Each row below holds a small network's activations on one input, seen along a few directions.
Each table varies a few parts of the input and shows all the possible inputs, shuffled.
Descriptions start from the smaller parts, as in this example, which fits no table here: one of 3 separate values, together with either a single point or one of 11 places around a ring or (one of 5 places around a ring, together with one of 6 places along a line).
Shared parts are said once, and a part with two or three values counts as separate values.
(in the rows, 128 means zero)

Other details of the inputs vary at random and push rows far along two fixed directions, the same in every table; ignore that.

A family of inputs:
row 1: [142 138 149 193 139 130 119  45  93 140 132]
row 2: [157 143 131 126 167 118  74  24  64 118 139]
row 3: [155 145 157 135 202  94 116  57 113 115 129]
row 4: [115 101  87  53  99 152 124 143 118  95 132]
row 5: [132  80  86  87  62 140 134 131  50 115 135]
row 6: [141 170 191 196 110 162 121 109 199 107 102]
row 7: [ 71 107  76 112 104 140 154 217 160 115 139]
row 8: [ 92 112  96  99 106 125 178 220 164 164  79]
row 9: [181 138 153 178 188 116 126  93  84 136 101]
row 10: [140 150 159 164 219 135 148 145 219 136 114]
row 11: [179 134 127 174 202  93 119  81 113 161 123]
row 12: [237 135 155 172 133  74  70  64  60 128 105]
row 13: [198 136 131 120 209  90  85  66  64 127 116]
row 14: [ 96 151 170 204 176 164 153 127 207 163 104]
row 15: [ 94 110 123  44 117 132 114 157 105 137 121]
row 16: [149  70  63  31  81 104  89 100  34 118 172]
row 17: [169 197 154 179 117 131  98  69 146 146 154]
row 18: [ 89 171 141 159 192 183 139 176 216  64 118]
row 19: [159 126 160 166 158 124  99  57  45 151 129]
row 20: [ 73 124  95  87 106 164 146 220 146  72 115]
row 21: [168  89 103  88  19 122  97 134  77 103 128]
row 22: [155 137 165 176 171 103 140  66  90 128 123]
row 23: [ 44 110 112  63  83 155 165 202 204 132 128]
row 24: [155 200 179 178 135 115 144 117 205 142 145]
row 25: [150 126 158 154 192 118  92  65 116 159 156]
row 26: [168 191 158 162 138 128 136 161 207 153 121]
row 27: [106  87  73 110  70 139 149 147 112 142 127]
row 28: [111 164 185 162 196 142 171 127 210 104 102]
row 29: [ 96 110 118  98  98 132 183 223 158 149  86]
row 30: [154  78  66  42  69 119  99 102  14 105 142]
row 31: [ 61 130 120  67  85 169 160 181 167 109  99]
row 32: [142  62  47  69  66  97 112 102  35 148 166]
row 33: [143  63  67  86  42 109 118 107  12 133 150]
row 34: [116  95 106  34 115  71 126 129  80 134 148]
row 35: [ 93 101 100  96  87  89 165 152 107 163 115]
row 36: [ 85 115 111  34 129 132 164 238 194 128 101]
row 37: [164  87 116  64  25  56 101 119  34 129 122]
row 38: [150 144 168 151 186 137  97  66  95 133 125]
row 39: [156 167 166 220 132 160 107 152 185  69 114]
row 40: [ 82 160 172 181 144 192 174 138 210 112  97]
row 41: [159 135 125 217 159 126 103  88  74 103 148]
row 42: [149 137 164 136 198 122  86  65 109 143 153]
row 43: [ 84 157 159 129 163 167 142 131 220 110 131]
row 44: [100  98  77  89 112 120 117 182 108 108 162]
row 45: [ 83 147 142 171 149 158 161 123 219 140 123]
row 46: [153 132 141 173 184  80 131  54 118 152 145]
row 47: [145 129 170 189 158 127 114  69  95 160 131]
row 48: [ 49 113  74 120  80 155 168 245 168 116 112]
row 49: [158 118 137 161 172  99  93  46  74 174 153]
row 50: [137 145 174 201 169 111 156  81 142 137 123]
row 51: [129 109 107  57 125 114 140 180  99 125  93]
row 52: [ 74 112 100 118  90 165 159 227 132  86 113]
row 53: [116  80  83  72  92 135 130 147 131 123 160]
row 54: [ 99 154 139  79  48 146 140 210 179 168 139]
row 55: [ 74 155 143 187 137 169 170 129 216 143 100]
row 56: [111 148 173 166 200 122 162 122 226 130 135]
row 57: [141 195 139 196 127 154 120 168 202 107 152]
row 58: [ 71 119  94  74 117 149 137 218 162  84 145]
row 59: [181 112  70  61  19  98  85 113  35 147 178]
row 60: [200 133 179 173 115 104  62  53  63 141 126]
Description of these inputs: one of 6 places along a line, together with either one of 2 separate values or one of 8 places around a ring.
Question: Changing only the place on the line of 6 turns row 28 into row 38. The same change can be made to row 34. Which row results?
Answer: row 42
Question: Change only the choice among 2 separate values in row 24. List by row number the other rows that result.
Answer: row 37
Question: Change only the choice among 2 separate values in row 26. List by row number the other rows that result.
Answer: row 12

A family of inputs:
row 61: [177 130 130 116 139 102  82  98  60 118 125]
row 62: [124 131 121 155 225 133 118  92 144 112 159]
row 63: [102 137 139 117 101 163 132 141 162 105 131]
row 64: [152 151 158 185 178 107 128  76 142 163 135]
row 65: [171 162 160 169 179  99 119  81 150 153 137]
row 66: [114  96 109  86 100 123 138 157  84 120 106]
row 67: [103 113 124  81 106 133 138 172 117 109 106]
row 68: [ 95 137 134 165  98 169 156 158 186 132 125]
row 69: [112 122 142 148 159 121 146  90 139 157 123]
row 70: [166 156 161 145 181 112 120  89 157 138 135]
row 71: [156 107 104  69  89  96 110 163  74 122 118]
row 72: [169 134 140 103 160  93  89  69  81 149 146]
row 73: [108 100  99 118  67 137 133 120  95 129 136]
row 74: [124 154 145 130 105 161 135 165 205 107 131]
row 75: [102 120  82 117 129 161 121 146 131  86 157]
row 76: [122 128 120 143  72 132 132 144 131 137 139]
row 77: [111  99 113 120 109 128 149 154 104 128 102]
row 78: [132 140 160 131 180 123 120  77 135 138 133]
row 79: [126 130 155 142 180 126 132  77 138 144 126]
row 80: [109 159 151 128 111 172 130 162 203 104 128]
row 81: [143 146 130 144  89 127 119 140 150 127 139]
row 82: [106 121 125 145 115 140 161 180 141 134  98]
row 83: [111 124 124 133 100 127 158 195 146 133 102]
row 84: [154 115 116 140 145  85 107  51  50 178 141]
row 85: [108  93  68  84 138 130 125 174  84  90 134]
row 86: [162 106  92  81  73  76 107 152  48 135 122]
row 87: [ 98 143 154 161 127 180 151 134 196 106 123]
Question: Describe the family of inputs behind these rows.
Answer: one of 3 separate values, together with either a single point or one of 8 places around a ring
Question: Changing only the choice among 3 separate values turns row 87 into row 66. The same change can be made to row 68. Which row results?
Answer: row 82
Question: Change only the choice among 3 separate values in row 69. List by row number the other rows that result.
Answer: row 73, row 77
Question: Change only the place on the ring of 8 in row 65. List by row number the other rows that result.
Answer: row 64, row 69, row 70, row 72, row 78, row 79, row 84
